Each row below holds a small network's activations on one input, seen along a few directions.
In each table, some parts of the input vary, and every possible input appears once, in random order.
A made-up example of a description, with smaller parts first: one of 4 places along a line, together with either a single point or (one of 2 separate values, together with one of 5 places around a ring) or one of 11 places along a line.
Shared parts are said once, and a part with two or three values counts as separate values.
In the rows, 128 means zero.

Other details of the inputs shift rows strongly along two fixed directions, in all tables alike. That doesn't count.

A family of inputs:
row 1: [102 124 105 146 158 144 150 110 131  70 119 128 130 162]
row 2: [151 104 165  79  46 109  59 179  85 189 162 127 100  77]
row 3: [ 94 112 109 145 156 143 148 110 123  52 128 113 119 161]
row 4: [167 150 131 224 107 158  90 149 115 100 119 121 186 170]
row 5: [110 113 115 110 160 115 193  88 153 124 122 145  89 117]
row 6: [121 114 109 155 158 136 153  89 145  83 114 120 146 152]
row 7: [150 123 122 205  94 146  83 156 123  71 137 130 163 162]
row 8: [ 96 126 111 154 143 128 146 111 155  69 112 125 134 153]
row 9: [111 164 111 107 193 112 180 104 173 150 110 130 135 122]
row 10: [150 107 124 210  84 165 112 148  87  72 132 153 119 170]
row 11: [141  99 129 206  82 153  89 138  99  59 128 114 145 163]
row 12: [143  91 113 201  84 143  89 151 109  49 143 131 135 159]
row 13: [ 98 144 113  80 194 124 179  97 150 135 119 125 118 127]
row 14: [175 103 165  79  51 110  89 166  86 223 161 154  82  68]
row 15: [128 104 119 111 175 120 195  66 144 131 126 130 102 119]
row 16: [121 117 135  37 144  94 142 114 144 187 144 127 101  79]
row 17: [156 121 116 207  92 148  87 157 123  76 135 140 161 161]
row 18: [ 92 146 118  81 197 124 176  95 151 128 121 115 122 130]
row 19: [121 170 144  66 152 102 144 133 152 210 121 126 124  90]
row 20: [ 77 118 115  75 177 103 181  88 161 111 121 114  96 112]
row 21: [154 118 165  85  50 112  58 178  96 195 154 131 116  83]
row 22: [ 98 109 103 144 157 144 154 109 124  56 125 122 114 161]
row 23: [116 116 117 152 156 135 146  91 144  80 117 110 148 152]
row 24: [144 149 169  94  48 116  68 188 103 215 130 143 119  86]
row 25: [153 157 122 211 109 167  96 168 103  96 121 138 166 177]
row 26: [129 148 110  97 202 108 173  99 170 151 133 122 140 115]
row 27: [185 157 168 113  69 127  70 177  92 242 133 135 146  92]
row 28: [121 161 113 169 175 149 144 124 136  90 118 120 159 168]
row 29: [176 152 166 104  70 116  60 190 102 223 151 132 140  86]
row 30: [125 107 116 210  72 149  96 157 111  50 120 139 131 165]
row 31: [101 135 144  17 135  90 153 118 146 217 123 135  88  67]
row 32: [102 106 117  68 188 107 186  68 148 135 124 108 103 105]
row 33: [150 148 162  98  48 117  73 188 102 219 128 152 117  87]
row 34: [ 83 131 119  68 190 118 176  90 146 121 124 113 109 125]
row 35: [154 129 130 214  95 158  89 142 113  82 120 124 173 169]
row 36: [116 135 117  88 196 116 183  74 164 148 115 117 134 117]
Description of these inputs: one of 4 separate values, together with either a single point or (one of 2 separate values, together with one of 4 places along a line).
Question: The inputs of row 34 and row 8 match in every part but the choice among 4 separate values. If row 28 is changed in the same way as row 34 into row 8, which row does it become?
Answer: row 19
Question: Which other rows agree with row 14 in the choice among 4 separate values? List them by row number.
Answer: row 2, row 7, row 12, row 16, row 17, row 21, row 26, row 29
Question: Which other rows does row 18 become when the choice among 2 separate values takes its other values? List them by row number.
Answer: row 13

A family of inputs:
row 37: [143 117 130 123 130 124 130 120 129 137 134 128 126 121]
row 38: [127 121 128 123 123 126 129 128 124 128 131 130 119 125]
row 39: [123 123 132  97 134 119 141 120 130 148 132 127 110 112]
row 40: [123 141 133 114 128 129 125 137 124 145 123 128 126 124]
row 41: [138 140 128 157 123 136 113 140 125 121 127 127 149 140]
row 42: [132 142 130 126 131 125 125 132 134 144 125 130 139 125]
row 43: [143 122 131 171  92 143 100 150 106 107 132 137 134 143]
row 44: [129 120 134 122 120 129 124 128 122 130 131 128 121 125]
row 45: [137 121 131  87 140 109 144 115 131 169 139 127 113 102]
row 46: [140 115 113 218 105 151 111 136 117  56 123 133 149 170]
row 47: [130 121 131 117 126 123 133 120 127 140 128 130 121 120]
row 48: [124 147 132 114 130 126 121 140 131 147 125 128 136 122]
row 49: [124 140 131 121 127 129 121 138 126 136 126 126 131 128]
row 50: [125 118 131 115 120 126 130 126 125 133 128 128 114 120]
row 51: [130 122 134 117 121 129 126 128 124 136 134 128 121 120]
row 52: [145 139 127 178 109 144 103 150 121 108 126 133 153 151]
row 53: [106 125 131 105 121 125 122 138 124 121 130 124 113 124]
row 54: [137 136 129 178  95 150  96 157 112 100 123 133 146 154]
row 55: [142 131 130 180  92 146  97 155 112 103 126 135 145 151]
row 56: [139 120 131 123 123 124 128 125 122 143 133 130 123 117]
row 57: [105 124 133  98 116 121 118 137 125 127 129 122 114 120]
row 58: [117 122 131  83 141 115 148 115 131 155 130 128 104 102]
row 59: [131 121 132 121 125 126 130 121 125 136 129 128 124 120]
row 60: [136 120 129 121 127 122 132 119 127 140 132 130 125 121]
row 61: [122 147 130 121 134 126 125 138 134 139 124 125 135 127]
row 62: [127 123 130 119 125 126 131 125 127 134 130 133 121 122]
row 63: [139 119 130 110 133 119 136 117 133 149 133 132 121 115]
row 64: [106 125 131 109 114 126 117 139 122 120 127 127 115 125]
row 65: [124 146 131 123 132 127 118 139 129 138 124 124 139 128]
row 66: [138 133 131 125 131 125 128 127 133 144 129 126 135 122]
row 67: [127 117 130 121 119 125 127 127 124 129 131 127 118 121]
row 68: [ 91 131  92 133 220 127 199  68 175  67 113 113 138 156]
row 69: [137 135 131 129 133 124 130 127 131 143 129 129 132 123]
row 70: [138 119 129 124 126 125 128 122 123 139 132 127 126 119]
row 71: [138 134 131 129 130 125 129 128 131 144 128 128 132 124]
row 72: [ 96 130  88 155 211 135 192  76 172  51 111 118 141 168]
Question: Describe the family of inputs behind these rows.
Answer: one of 3 separate values, together with either a single point or one of 5 places around a ring or one of 6 places along a line
Question: The inputs of row 38 and row 44 match in every part but the choice among 3 separate values. If row 54 is changed in the same way as row 38 into row 44, which row does it become?
Answer: row 49
Question: Which other rows does row 59 become when the choice among 3 separate values takes its other values? List them by row number.
Answer: row 46, row 47
